A small network was shown many inputs. Here are its activations along a few directions, one row for each input.
In each table, some parts of the input vary, and every possible input appears once, in random order.
Descriptions start from the smaller parts, as in this example, which fits no table here: values(3) and (point or line(9) or (line(6) and ring(8))).
Shared parts are said once, and a part with two or three values counts as separate values.

Other details of the inputs shift rows strongly along three fixed directions, in all tables alike. That doesn't count.

Table:
R1: [-57  -6  40   0  13  26 -15  18 -63 -18   7]
R2: [ 11  -6 -57  70 -32 -20  95 -14  -1 -13 -33]
R3: [ 18   5   7  -9 -25  -5 -34  28  43  -5   3]
R4: [ 70  22 -40 -26  58 -11   3 -40 -14 -39  57]
R5: [  9 -14  17 -13 -59   1 -45  52  49   5  -7]
R6: [-53  13  22  13  11  25   1  17 -51  -9  -6]
R7: [-57  31  31  35  29   8   1   7 -18 -16 -17]
R8: [ 71  29 -30 -34  75 -13  -8 -45 -18 -39  65]
R9: [  8 -24   9 -28 -45 -20 -51  31  73  42 -35]
R10: [-57  -1  40   1  16  26 -14  17 -61 -16   6]
R11: [-48  -2  53  -8  17  20   2 -20 -62  23  -8]
R12: [ 80  -1  -6 -50  60 -17   6 -63 -34 -22  56]
R13: [-63  -5  53  17  16  13 -18  11 -41 -31   1]
R14: [ 17  23 -94  91 -44  -3  99  -5  21 -32 -42]
R15: [  0 -28  15 -37 -55  -6 -40  13  70  39 -27]
R16: [ 71 -17 -26 -25  58 -51  -2 -73   2 -34  60]
R17: [ 72  32 -31 -33  78 -14  -8 -45 -16 -38  63]
R18: [ 28   0  27 -20 -47 -13 -24  23  54  37 -27]
R19: [ 14 -10  -3 -35 -46 -11 -35  38  44  66 -17]
R20: [-60 -17  15   0  19  10   4  -6 -49  15 -26]
R21: [-57   9  38   2  22  25 -12  16 -57 -12   4]
R22: [ 28  16  -9 -27 -23   7 -30  34  27  14   9]
R23: [ 23  24   1  -6 -14  -8 -30  25  56   3  -2]
R24: [ 64  -1 -22 -47  65 -31   3 -60 -25 -11  77]
R25: [ 13 -14 -48  63 -52  -4  88 -41  -7 -12 -34]
R26: [ 25 -21  15 -18 -31  -6 -24 -15  37  23  -6]
R27: [-44   6  49  -1  38  14   9   5 -58  16 -15]
R28: [ 52 -35  -9 -42  65 -32 -20 -81  -3 -42  48]
R29: [-65 -21  21 -11   6  20  11 -19 -47  15 -19]
R30: [ 10  -5 -80  83 -65   3  87   0   4 -41 -31]
R31: [-76 -11  22  45  55  19  13   1  13  11   3]
R32: [ 19 -29 -10 -46 -21   1 -34   6  30  37 -16]
R33: [ 35   5  -2 -30 -15 -15 -10  27  25  43  -1]
R34: [ 35 -17   1 -37 -32   7 -23  -7  17  41   1]
R35: [  18   18 -102   73  -54   13   99    2  -11  -20  -35]
R36: [  -1  -16 -100   73   -1   21   99  -13   15    5   -6]
R37: [ 16  11  10 -12 -47  -4 -44  50  68  16 -12]
R38: [-63   0  52  18  19  12 -17  10 -39 -29   0]
R39: [-63   1  38  24  17 -12  14  -9 -27  12  -8]
R40: [-45   0  49  24  25  -1  17  -1 -29  -1 -28]
R41: [-64  24  48  22  34  10 -13   6 -27 -19  -6]
R42: [ 21  15   4  -8 -20  -6 -32  27  50  -1   1]
R43: [ 23   0  -4 -28 -31  10 -32  36  17   7  11]
R44: [ 20  20  -6 -23 -43  11 -35  55  43  33 -11]
Each input here is: values(2) and (point or ring(10) or line(11)).
Question: The inputs of R38 and R43 match in every part but the values(2) part. If R7 is changed in the same way as R38 into R43, which row does it become?
Answer: R8
Question: The inputs of R19 and R16 match in every part but the values(2) part. If R22 is changed in the same way as R19 into R16, which row does it become?
Answer: R37
Question: Change only the values(2) part in R27. List by row number the other rows that result.
Answer: R40

Table:
R45: [-17  -3 -28  37   4  14  39  -8 -31 -32  15]
R46: [ -9   3  -9  -2 -35  25   1  35   0  30 -20]
R47: [ -8  17  27   8  -2  -8 -14  23   3  -2  -2]
R48: [-23 -13  17  -3  -5  -4 -23   6  10 -10 -11]
R49: [  2   7  21 -11  -6  -7  -7  12 -11  20  -5]
R50: [ -9  -9   8 -19  -6  13 -11  13 -11  21  10]
R51: [-12   3  35  10   1  -2  -9  15  13   1   2]
R52: [-18   4   2  -5  28  -1  -5   2  19  43  -6]
R53: [-13  25 -34  52 -29   2  47  12 -11 -23 -31]
R54: [ 79 -18 -47 -13 -49 -19  18 -16  60  21  -1]
R55: [-18 -16 -28  37   1   3  36 -15 -30 -38   2]
R56: [-19 -10 -18  42   2  -4  37 -37 -15 -36 -16]
R57: [  1  -2  41 -14  37 -10 -28 -25   6 -16  26]
R58: [ -7  20  -1  -1 -36   3   2  28   2  27 -33]
R59: [ 16  22 -18   8  58   4  15 -37 -45 -60  35]
R60: [103  10 -59 -42 -11 -12  -4 -13  31  -4  26]
R61: [-10 -16  18 -17  -7  -4 -14 -16   3  17 -17]
R62: [ -6  -7  15   8 -36   1  12  21  13  35 -24]
R63: [  7 -20  20 -43  28 -11 -29 -27 -15  -5  18]
R64: [-17  12  13  -2   2  23 -21  29  -2  -4   7]
R65: [  8 -19  17 -41  30  -5 -31 -18 -21  -1  30]
R66: [-28  10   8  11  30  -1 -10  15  32  20  -5]
Question: The inputs of R47 and R49 match in every part but one. If R53 is changed in the same way as R47 into R49, which row does it become?
Answer: R58
Question: Describe the family of inputs behind these rows.
Answer: values(2) and (point or ring(10))
